Each row below holds a small network's activations on one input, seen along a few directions.
In each table, some parts of the input vary, and every possible input appears once, in random order.
A made-up example of a description, with smaller parts first: values(2) and (point or ring(9) or (ring(5) and line(6))).
Shared parts are said once, and a part with two or three values counts as separate values.
In the rows, zero is written as 128.

Table:
x1: [136  93 110 157 121 123 141 106 158 133 102 153 156 154 132 115]
x2: [ 87 160 172 127  87 158 145  80 141 156 135 140  99 126 133 110]
x3: [100 135 188 116  96 140 154  89 128 149 142 135  87 141 141 113]
x4: [142 160 124 115 154 113 147 126 116 128 119  96 183 124 110 144]
x5: [157 152 123 161 142 106  83 145  99 128 128 145 126 125 138 112]
x6: [ 83 115 218 117 103 155 146 121 124 156 127 119  97 165 142 126]
x7: [126 101  66 159 102 129 152  94 137 113 114 158 145 152 148 113]
x8: [140 163  87 165 137 115  92 148  97 127 157 150 112 136 142 105]
x9: [ 92 130 197 115  99 142 150 112 131 135 143 110  99 149 143  94]
x10: [137  96 116  91 150 151  91 144 147 100 137  95 111 105 111 144]
x11: [137 149 127 117 149 108 168 134 107 127 139 109 166 111 113 153]
x12: [148 130 156 139 133 115  97 182  89 130 122 160 128 126 138 120]
x13: [117 173 113 122 147 116 159 131 118 127 126 115 175 109 102 151]
x14: [131  82 119 159 120 115 165 135 157 118 108 141 137 147 141 114]
x15: [145 101 110  94 144 142  93 130 141 113 136 112 100 105 104 158]
x16: [135  90 135  80 155 157  86 153 150 112 124 110 115 112 128 173]
x17: [151 138 136 157 138 109 104 166  92 108 132 142 118 115 138 104]
x18: [134 144 132 119 152 110 167 148 111 115 133  83 173 109 125 140]
x19: [121 115  91  97 136 142  78 129 151 121 133 111 109 100  97 157]
x20: [132 162 112 173 132 107  90 151 105 128 141 159 120 113 139 124]
x21: [133  84 114 158 119 112 166 114 149 127 111 164 131 144 137 126]
x22: [114 167 140 110  77 159 148  75 136 142 148 134  96 138 147  90]
x23: [133 118  61  92 128 140  84 126 138 121 137  98  97 117 102 137]
x24: [110 146 183 113 100 146 131  81 138 153 129 120 108 146 138  95]
x25: [127 177  86 119 144 116 160 122 109 109 125 106 161 132 114 144]
x26: [138 134 148 109 150 119 160 162 109 147 124  93 178 112 134 157]
x27: [139 106 101  84 151 140  69 123 153 120 125 101 118 110 102 146]
x28: [152 144 130 157 136  99 102 153  92 117 138 163 109 116 136 119]
x29: [130  77 146 149 129 130 162 154 162 151 101 154 136 161 134 131]
x30: [115 100  98 171 109 128 151 105 154 129 106 165 149 138 133 126]
Question: The inputs of x8 and x23 match in every part but one. If x20 is changed in the same way as x8 into x23, which row does it become?
Answer: x19
Question: What is each input in this table made of?
Answer: values(5) and line(6)
Question: Which other rows does x29 become when the values(5) part takes its other values? List them by row number.
Answer: x6, x12, x16, x26
Question: Which other rows does x26 become when the line(6) part takes its other values? List them by row number.
Answer: x4, x11, x13, x18, x25
Question: Which other rows does x24 become when the line(6) part takes its other values? List them by row number.
Answer: x2, x3, x6, x9, x22
